A small network was shown many inputs. Here are its activations along a few directions, one row for each input.
In each table, some parts of the input vary, and every possible input appears once, in random order.
A made-up example of a description, with smaller parts first: one of 6 places along a line, together with either a single point or one of 9 places around a ring or (one of 2 separate values, together with one of 8 places around a ring).
Shared parts are said once, and a part with two or three values counts as separate values.

A family of inputs:
row 1: [  24    7   51   69 -100   13  -10    0  -18   26    7]
row 2: [ 11  -5  34 -34   4  18  11   1 -22   2  40]
row 3: [  0 -10  28 -36 -17 -20   7  -1   7  16  52]
row 4: [   5   -2   45   60 -112  -16   -8   -3   15   36    8]
row 5: [ 24  -8 -45  22  -5  -4   0  41  36  46 -32]
row 6: [-36   7 -69 -30  72 -18  -4  -9  18 -48 -63]
row 7: [-13  15 -62 -18  83  10  -2  -7 -14 -55 -64]
row 8: [-23  10 -45 -41  71 -24   8  -6  15 -31 -12]
row 9: [-25 -14  -8 -49  33 -18  20   0   5 -13  37]
row 10: [ 44   1 -38  31   7  25  -1  44   2  36 -33]
row 11: [ -3  -3  49   6 -64  -3  12  -7  20  32  39]
row 12: [ -6   0 -28 -34  74   9  -1   4 -14 -46   0]
row 13: [ -4   3 -66  -7  95  12 -11 -22  -6 -50 -63]
row 14: [  7   4  45  27 -59  24 -12  -7 -27  38  40]
row 15: [ 15   4  54  15 -51  28   8  -3 -14  22  39]
row 16: [ -2  -5  -6 -36  45  14  18   1 -25 -21  35]
row 17: [-26  -8 -35 -44  63 -21   0   1  20 -37   1]
row 18: [   9    1   51   90 -117  -17  -22    6   21   32  -46]
row 19: [  22   11   58  107 -103   13  -24    7  -19   32  -50]
row 20: [ -3  19 -37 -31  82   6   7  -3 -19 -40 -13]
row 21: [ -8 -14  26 -47  -9 -10  11  -3  11  13  42]
row 22: [-10  -5  40  20 -70  -9  -6  -7   7  45  44]
row 23: [ 20  -1  34 -26  -5  10   6   2 -25   7  51]
row 24: [-21  -3 -74 -15  84 -21  -7 -27  27 -42 -59]
Changing only one part turns row 9 into row 16. The same change can be made to row 22. Which row results?
Answer: row 14
Describe the family of inputs behind these rows.
Answer: one of 2 separate values, together with either a single point or one of 11 places along a line

A family of inputs:
row 25: [ 10 -18 -32 -61  47  -8  11 -11  18   7  24]
row 26: [ -6 -18 -16  43 -35 -41 -20  36  38  14 -31]
row 27: [  9  -2 -37 -46  58   4   7  12 -22  -3  41]
row 28: [ 39  -3  11  54 -11  28 -18  37 -40 -12 -24]
row 29: [ 21  -2  98  -5 -75  28  13   6 -49  18  86]
row 30: [-11  13   9  -9  44   6  -9 -23 -17  -1  -6]
row 31: [-27   6 -21  35 -39 -46   1   6  32   2 -37]
row 32: [  2  -5 -26  23 -46 -18   0  47  43  48 -36]
row 33: [  6   1  79   2 -75  10   6  -6 -26  44  99]
row 34: [ -1 -20  72 -11 -92  -1   4 -18   6  51  87]
row 35: [-38  -5  -5  14 -21 -36   1 -10  37 -12 -41]
row 36: [ 17  13  19   1  11  17  -8 -18 -37 -45 -25]
row 37: [-26 -11  -9 -17  22  -3 -17 -25   4   3 -11]
row 38: [-16  -8  -5  20 -14   5  -7 -34  14  -4 -32]
row 39: [ 54  14  12  29 -15  48   6  35 -26  25 -35]
row 40: [-17  10 -10  37  -4  17 -11 -11 -27 -15 -15]
row 41: [ 24 -18  -5  44 -21  -2 -21   0  25  24 -28]
row 42: [-41  -5   3 -28  21 -44  -3 -11  36  -2 -25]
row 43: [-16 -14  84 -21 -94 -43  18  -4  38  46  74]
row 44: [  2  16  -1   9  12   0 -14 -31 -13 -20 -13]
row 45: [ 24  -4 -18 -52  57  20  13  24 -45 -28  28]
row 46: [ 31   3   2  57  -4   9 -19  12  -7  17 -17]
row 47: [ 32  -4 -14  23 -31  20  -2  10  29  58 -34]
row 48: [-14 -23 -32 -36  38   1  16  -6  16  -5  25]
row 49: [  4  10  28 -16  43  24  -3 -10 -41 -27 -18]
row 50: [-27  -2  -7 -10 -12 -51  -8 -20  39 -21 -32]
row 51: [ 12  21   7 -27  46  34   7   5 -26 -41  10]
row 52: [ 11  28  -3  49  -8   4   2 -17 -12   6 -22]
row 53: [  0   1 -14 -29  60   9  23  -5  -5  -9  30]
row 54: [ 32  13 -19  41 -21  32  -6  34 -12  48 -17]
row 55: [-40   3 -30 -35  17 -31   1  15  41 -20   9]
row 56: [  8  -5  -6 -31  54  28  24  19 -37 -37  23]
row 57: [-17   0 -30 -28  24   9  -7  -9  19 -12  17]
row 58: [-11  20 -24 -16  41  19  -5   3 -12 -19  29]
row 59: [-28 -17 -20 -47  37 -40  30   7  48 -11  11]
row 60: [ -5  -5  -7  -4  -5 -11 -16 -44  17 -13 -24]
row 61: [ -1   7  11  29  -4  35  -4   3 -50 -40 -28]
row 62: [-11 -15 -32 -67  40 -47  19  13  40  -1  16]
row 63: [ -4   3 -21  41 -31  -5  -6 -19  10  10 -28]
row 64: [ 18  22   6  46 -15  24   2   7 -46 -24 -30]
Describe the family of inputs behind these rows.
Answer: one of 4 places along a line, together with either a single point or one of 9 places along a line
Changing only the place on the line of 4 turns row 41 into row 46. The same change can be made to row 63. Which row results?
Answer: row 52
Change only the place on the line of 4 in row 33. List by row number the other rows that result.
Answer: row 29, row 34, row 43
Which other rows agree with row 61 in the place on the line of 4? List them by row number.
Answer: row 28, row 29, row 36, row 39, row 45, row 49, row 51, row 56, row 64
A walk changes only the place on the line of 9. It starts at row 62 and steps to row 59. List the rest of the walk in order.
Answer: row 55, row 42, row 50, row 35, row 31, row 26, row 32

A family of inputs:
row 65: [-16  -3 -37 -29  34 -30   5   5  34 -13 -25]
row 66: [-14 -10 -33 -11  38 -15   3  -3  25 -14 -19]
row 67: [  0 -12  34  22 -62  -7  -8  10   2  25   8]
row 68: [ 30   4   3  26 -24  21   3  16 -10  19   0]
row 69: [ -8   8 -22  -2  28  15  -1  -5  -8 -15 -25]
row 70: [ -6  -8  28 -78  32   7  23  -6 -19 -10  90]
row 71: [ 13   2  -7   6  21  16 -12 -11 -19 -15 -23]
row 72: [-11  -3  34  21 -71 -20  -1 -17  24  31  21]
row 73: [  7  15  11  24   3  12  -1   0 -25 -25 -17]
row 74: [ 16   4  26  28 -33   9  -4  10  -4  31   4]
row 75: [-11   3 -38  -4  34  -8  -9   1   1 -13 -14]
Describe the family of inputs behind these rows.
Answer: either a single point or one of 10 places along a line
A walk changes only the place on the line of 10. It starts at row 65 and steps to row 66. List the rest of the walk in order.
Answer: row 75, row 69, row 71, row 73, row 68, row 74, row 67, row 72
